A small network was shown many inputs. Here are its activations along a few directions, one row for each input.
Each table varies a few parts of the input and shows all the possible inputs, shuffled.
Descriptions start from the smaller parts, as in this example, which fits no table here: ring(5) and (point or line(11) or (values(2) and line(6))).
Shared parts are said once, and a part with two or three values counts as separate values.
(in the rows, 128 means zero)

Other details of the inputs vary at random and push rows far along two fixed directions, the same in every table; ignore that.

Rows:
row 1: [122 131 168 110 147 104 181 127  79 117 166  98 157 102 178 102 121]
row 2: [208 100  96  92 117 150 142  93 154  87  91 133 139 109 124 171 125]
row 3: [104 118 170 138 131 103 155 131 104 132 171  81 147 126 190  81 140]
row 4: [238  94  61  83 107 158 114  76 175  82  75 152 141 133  89 191 135]
row 5: [111 126 163 117 150  98 174 138  68 121 168 101 150 110 170 105 129]
row 6: [ 90 118 148 149 130 136 173 124  81 121 196  99 146 118 171  99 112]
row 7: [112 129 157 135 146 121 196 153  74 112 157 114 148 104 175 107 124]
row 8: [107 154 198 139 144 126 134  97  88 108 209  88 133  90 185  89 186]
row 9: [ 32 158 137 169 133 120  90 181 142 181 115 147 106 164  99 117 112]
row 10: [211  88  93  76 137 125 116  74 149 101 114 129 142 124 114 159 134]
row 11: [143 120 155 108 117 114 141 101 128 120 161 108 136 131 154 114 133]
row 12: [123 119 167 177 131 127 182 130  94 137 144  99 141  86 197  84 107]
row 13: [186  93  85 122 111 161 138  88 142 110 102 135 129 115 113 161 116]
row 14: [210  75  87 138 101 152 123  98 170 121  87 120 127  98 139 146 128]
row 15: [ 69 161 126 151 117 127 100 165 153 165 131 158 105 162  83 127 112]
row 16: [123  91 125 142 119 132 145 112 121 112 173 107 140 112 142 129 129]
row 17: [ 79 183 129 135 136 118 116 189 125 155  81 175 101 156 100 124 112]
row 18: [219  96 117  86 109 115 108  79 149 104  96 135 133 116 128 156 130]
row 19: [100 137  85 158 117 139  77 173 167 169  62 164  93 154  66 150 122]
row 20: [159 116 140 132 126 133 162 140 119 121 110 116 143 113 172 116 128]
row 21: [199  99 116 132 101 181  69  48 171  91 138 120 112  87 116 174 178]
row 22: [ 80 179 113 124 146 134 130 182 113 145  95 168 114 166  88 143 109]
row 23: [ 98 107 157 169 123 125 160 139 105 136 175  89 146 111 190  84 123]
row 24: [ 55 166 124 119 140 113 101 160 127 151 135 143 110 188  80 131 126]
row 25: [178  73  93 116 101 152 116  72 173  97 131 117 134 115 117 169 129]
row 26: [105  94 158 166 122 125 161 135  99 130 186  86 147 103 189  87 128]
row 27: [184  88  80 125 124 156 133  86 157 112 108 134 129 108 112 148 121]
row 28: [193  67 104 103 104 120  99  79 168 110 120 108 137 131 131 158 159]
row 29: [108 166  99  97 141 118  81 157 131 150  83 167 107 185  52 165 115]
row 30: [243  87  79  99 105 145  99  83 186 102  50 150 132 119 115 188 130]
row 31: [196 100  90  97 135 146 137  98 149  96 104 141 137 121 118 157 127]
row 32: [ 60 174 105 154 135 140 119 175 128 162 107 161 115 155  76 119 110]
row 33: [ 95 155 111 112 113 110  58 135 175 148  83 161  95 185  60 148 135]
row 34: [218  92 116  96 120 113 105  82 154 118  89 126 143 116 135 161 130]
row 35: [134 116 173 129 142  96 165 141  79 129 161  93 154 107 187  90 130]
row 36: [ 94 118 167 130 137 102 165 122  89 112 192  89 149 126 164  97 137]
row 37: [124  95 119 137 133 140 145 102 127 117 175 110 141 117 144 116 124]
row 38: [115 118 178 140 134  95 157 113 102 129 174  85 151 117 194  88 134]
row 39: [ 51 158 113 158 137 133 120 182 126 163 102 157 106 148  76 130 114]
row 40: [119 171 202 128 155 123 138 119  73 114 177 106 137  82 176  97 163]
row 41: [123 121 161 165 122 126 185 132  89 130 154 114 135  79 192  82 107]
row 42: [ 82 163 115 139 142 121 111 203 131 161  82 159 107 157 101 131 123]
row 43: [ 78 219 140 136 153 153  77 183 127 142  91 173  83 131  81 138 157]
row 44: [ 48 160 109 147 127 133  99 165 133 151 144 149 121 168  74 123 114]
row 45: [216 100  92  78 121 125 119  77 144  96 116 128 149 129 109 162 136]
row 46: [ 81 172 127 155 126 135 118 178 136 169 100 166  96 146  90 117  99]
row 47: [ 61 167 117 116 135 109  94 155 137 144 139 142 119 185  74 124 134]
row 48: [123 127 173 129 142 100 164 145  84 137 149  94 151 114 191  86 126]
row 49: [ 49 161 131 161 118 120  92 171 142 164 122 159 101 160  88 118 113]
row 50: [ 74 151  98 104 143 120  69 138 169 148 105 154 105 195  46 144 135]
row 51: [213 115 108  98 113 142 137 106 153 104  95 146 127 118 127 157 120]
row 52: [144 140 177 114 139  97 177 131  83 127 171 108 146 106 183  92 115]
row 53: [ 99 126 153 155 136 138 192 138  91 126 157 104 138  89 177  93 108]
row 54: [ 63 205 134 169 139 168  69 173 138 162  97 165  76 117  78 127 151]
row 55: [188  83 103  87 110 129 111  63 171  92 126 110 134 131 116 167 146]
Description of these inputs: ring(5) and (point or line(10)).
Changing only the ring(5) part turns row 7 into row 36. The same change can be made to row 17. Which row results? -> row 33
Changing only the ring(5) part turns row 41 into row 18. The same change can be made to row 54. Which row results? -> row 40
Which other rows does row 48 become when the line(10) part takes its other values? List them by row number. -> row 1, row 5, row 10, row 18, row 29, row 34, row 35, row 45, row 52
List by row number the other rows that have the ring(5) part in common with row 6. -> row 9, row 15, row 16, row 21, row 23, row 25, row 26, row 37, row 44, row 49
Which other rows does row 41 become when the line(10) part takes its other values? List them by row number. -> row 12, row 13, row 14, row 19, row 27, row 32, row 39, row 46, row 53

Rows:
row 56: [140 127 172 111 132 109 135 104 111 110 164  96 144 115 173 109 156]
row 57: [100 144 100 139 132 155  83 126 150 132 123 147 104 134  74 149 145]
row 58: [ 62 134 148 173 131 120 119 152 121 161 153 114 121 129 138  93 124]
row 59: [139 107 107 105 127 141 113  91 143  98 152 116 137 139 114 150 155]
row 60: [ 65 131 146 133 145  88 148 174  99 156 139 116 141 159 138 101 108]
row 61: [144 159 117 109 137 126 108 154 142 139  67 162 115 144  98 145 122]
row 62: [169 116  92 111 134 150 154 119 128 106 107 140 138 124 113 151 121]
row 63: [104 155 161 129 112 109 168 113 108 136 187 140 125 131 148  93  78]
row 64: [121 126 101 161 108 142 104 153 159 150  80 152 105 137  99 142 113]
row 65: [148  94 131 141 127 120 188 138 109 127 125 112 153 109 176 102 102]
row 66: [135  82 138 130 113 112 138  99 132 118 160  88 152 131 166 114 136]
row 67: [135 161 124 139 120 144  92 152 150 142  78 161  97 126 102 144 134]
row 68: [223  77  87 127 106 180 139  68 154  80 116 127 131  77 134 173 138]
row 69: [170 124 157  90 139 102 146 112  98 113 136 109 151 120 165 126 140]
row 70: [ 79 171 173 150 144 121 109 148 109 151 147 123 111 114 140  98 145]
row 71: [115 142  95 100 141 128 107 144 135 129 111 147 124 161  70 158 132]
Describe the family of inputs behind these rows. -> point or (values(3) and ring(5))
Which other rows does row 64 become when the values(3) part takes its other values? List them by row number. -> row 67, row 68
